A small network was trained on made-up records. Each row is its average activation on records with the value named, seen along a few directions.
Values that are neighbours, or in one group, have similar rows; names and order tell nothing.
Random noise pushes rows far along 5 fixed directions. That doesn't count. These rows show it; they differ only by the noise:
|   99 | -112 |   72 |  140 | -312 |  -86 |  104 |   -8 |    7 |  -94 | -271 | -176 | -153 |  -77 |  114 |
|  211 | -209 | -119 |  -23 |  -72 | -208 |   96 |  133 |  287 | -169 |  125 | -242 |   41 |  130 |   34 |
|  -52 |  447 |  -68 |  -34 |   46 | -219 |   84 |  177 | -220 |   -2 | -130 |  104 | -127 |   -3 |  111 |
|  -69 |   56 |  -76 | -119 |  -46 | -282 |  160 |  -62 |  -14 |  -41 | -169 | -180 |  -35 | -103 | -140 |
| -136 | -251 |  146 |   11 | -230 | -190 |  165 | -238 |  -43 |    1 | -391 | -246 | -124 | -233 | -134 |
| -173 |  233 |  110 |  249 | -185 |    2 |  230 | -426 | -178 | -119 | -220 |  112 |  -87 | -179 | -163 |
| -397 |  302 |  210 |  -84 |  154 | -276 |   77 |   23 | -458 |  218 | -386 |  188 | -226 | -189 |   32 |


Values of LUZ:
dag: | -249 |  398 |  -16 | -234 |  150 | -274 |   46 |   98 | -359 |  106 | -342 |   67 | -101 |    0 |  -22 |
zaso: | -290 |  114 |  287 |  124 |  -53 |  282 |  122 | -325 | -323 |  172 | -262 |   77 |   61 |   38 |   -5 |
roda: | -358 | -123 |  269 | -216 |  585 |   69 |  -53 | -123 |  130 |  230 |  104 |   30 |  204 | -122 | -222 |
keta: | -206 | -203 |  168 |  -13 |  -10 |  -19 |  183 | -211 | -131 |   -1 | -245 | -112 |   72 |  -14 | -170 |
duv: | -14 | 160 |  38 | -21 | -97 | 203 | -21 | 114 | 137 | 133 | -48 | -75 |  53 |  97 | 203 |
pezu: |  108 | -437 |   87 |   14 |  119 |  185 | -254 |  236 |  505 |  -37 |  283 | -165 |  148 |  119 |   86 |
kub: |  298 | -270 | -151 | -205 | -202 |   44 |  -88 |   80 |  -51 |  -49 |   97 | -142 |  -61 |  -50 | -140 |
kufa: |  257 | -256 | -118 |  163 | -227 |   83 |   39 | -210 |  358 | -387 |  111 | -201 |  -25 |   58 |   87 |
dotef: | -456 |  511 | -178 | -423 |  533 | -194 |    2 |  210 | -412 |  157 |  145 |  362 | -115 | -127 |  -16 |
rubav: |  211 |  -67 | -448 | -337 | -286 |  -87 |  136 |   -9 |  160 | -138 |  -66 | -185 |  -14 | -192 | -236 |
risuz: |   17 |  615 | -204 |  156 |  138 |  126 | -157 | -197 | -264 |   39 |  437 |  448 |  176 |   85 | -184 |
folik: |  -92 |  394 | -266 |   65 | -288 |   71 |  -28 | -233 |  -17 |  -62 | -330 | -346 |    7 | -423 | -345 |
kema: | -154 | -154 |   70 | -408 |  243 | -176 |  -90 |  433 | -378 |  357 |  -63 |  184 | -187 | -129 |   77 |
meke: |   21 |  217 |  -50 |  326 | -134 |  203 | -210 |  -91 |  -81 |    1 | -134 |    5 |   20 | -191 |  -11 |
gemak: |  -99 | -239 |  244 |   78 | -163 |  201 |  188 | -467 |  159 |  134 | -237 | -192 |  153 |  -92 | -253 |
sol: |   90 |  230 | -125 |  -14 |   11 |  -55 |  -69 |  200 |    6 | -198 |  132 |   98 |  -67 |  -42 |  314 |
monag: |  141 | -471 |  274 |  291 | -329 |  278 |  177 | -227 |  -28 |   82 | -424 | -132 |  -36 |  -20 |   92 |
pivi: |  -57 | -164 |  397 |  411 |  -92 |   97 |   -2 |  -64 | -105 |  -42 | -128 |  255 | -202 |   -2 |  269 |
badil: |  -88 | -795 |  142 | -313 |   22 |  -92 | -121 | -393 |   44 |  248 |  -11 | -213 |  -29 | -119 | -460 |
gabu: | -236 | -380 |  205 |    9 | -177 |  -27 | -235 | -361 |  -96 |  284 | -358 |  -91 |   -5 | -254 | -248 |
The values of LUZ form a ring.
Going along LUZ from pivi by way of its neighbour dag, in what order are pezu, kub, kufa, rubav, kema, badil met?
Answer: pezu, badil, kub, kema, rubav, kufa
Which values are neighbours of gabu? Give them in the order they are listed.
Answer: risuz, meke
Which values are neighbours of monag? Give them in the order they are listed.
Answer: zaso, keta
Which values are neighbours of duv? Give them in the order they are listed.
Answer: roda, gemak

Values of BURU:
robub: | -202 | -537 | -293 | -334 |  116 | -286 | -301 | -251 |  267 |  356 |   84 | -451 |  351 | -287 | -659 |
fenak: | -200 | -224 |   73 |   39 |  382 |  138 | -386 |   51 |  281 |  118 |  619 |   84 |  321 |   82 | -286 |
natur: | -200 | -125 |  507 | -157 |  313 |   61 |  -58 |  514 |  135 |  308 | -218 |   15 |  -21 |  -16 |  342 |
zureg: |  104 |   40 | -144 | -565 |  333 | -180 | -326 |  767 | -304 |  323 |   43 |  258 |    0 |  449 |   32 |
ridi: | -153 |  617 | -135 |  -81 |  -61 |  286 | -207 |  -37 |   -9 |  -51 | -521 | -123 |  -75 | -177 |   68 |
mit: |  548 |  698 | -334 |   24 | -205 |  160 | -201 |  174 | -317 |   92 |  137 |  176 |    0 |  217 |  238 |
bibid: | -453 | -930 |  497 | -186 |  297 | -664 |   24 |  -20 |   -3 |  190 | -533 | -261 | -326 | -345 |  -95 |
nibaz: |  785 |  236 | -800 | -298 | -227 |  193 |  440 | -206 |  437 | -589 |  680 | -273 |  446 |  145 | -530 |
selif: |   -5 | -964 |  123 |  -46 |  -16 | -381 | -154 |  -34 |  479 | -222 |    1 | -386 | -301 |  -17 |   73 |
tegob: | -441 | -106 | -144 | -198 |  715 |  -62 | -125 | -320 |  408 |  276 |  494 | -125 |  375 | -147 | -655 |
zugi: |  292 |   66 | -255 | -351 | -253 | -100 |  -51 |  616 | -192 | -133 | -121 | -155 | -269 | -141 |  365 |
zego: | -345 |  417 |   95 |  253 | -422 |  231 |  602 | -930 |  -80 | -162 | -392 | -240 |  160 | -148 | -601 |
fiv: |  -93 |  312 | -284 | -412 |  110 | -511 |  -48 |  248 | -127 |   24 |  -27 |   47 | -360 | -259 |  186 |
kovip: |  198 |  585 | -398 | -312 |   92 | -391 |  246 |  483 |  -66 |  -26 |   88 | -337 |  210 |  373 |  161 |
pizo: |  305 | -201 | -572 |  150 | -247 |  226 |  309 | -786 |  803 | -926 |  951 |  -71 |  364 |  107 | -478 |
gura: |  146 |  187 |    4 |  -99 |   12 | -102 | -415 |  452 | -420 |  506 | -146 |  161 | -104 |   11 |  215 |
let: |  -23 |   41 | -273 | -376 |  113 |   12 |  215 |   65 | -211 |    0 |   98 |  119 |   20 | -125 | -111 |
riv: |   11 |  525 |  -66 |   49 | -111 |   43 |  304 |  323 |   -1 |  234 | -375 |   11 |    9 |  112 |  304 |
vezoz: |  -35 | -375 |  340 |  -73 |  393 | -450 |   14 |  457 |  -36 |  188 |  125 | -136 |  -30 |  409 |  355 |
biz: |  508 | -269 | -299 |  449 | -482 |  -81 |  350 | -578 |  504 | -801 |   40 | -407 |  351 |  108 | -288 |
The values of BURU form a ring.
Which values are neighbours of riv? Give them in the order they are listed.
Answer: natur, zego
Which values are neighbours of bibid? Give them in the order they are listed.
Answer: selif, biz
Which values are neighbours of fenak? Give them in the order they are listed.
Answer: robub, tegob
Which values are neighbours of mit? Give them in the order they are listed.
Answer: zureg, gura
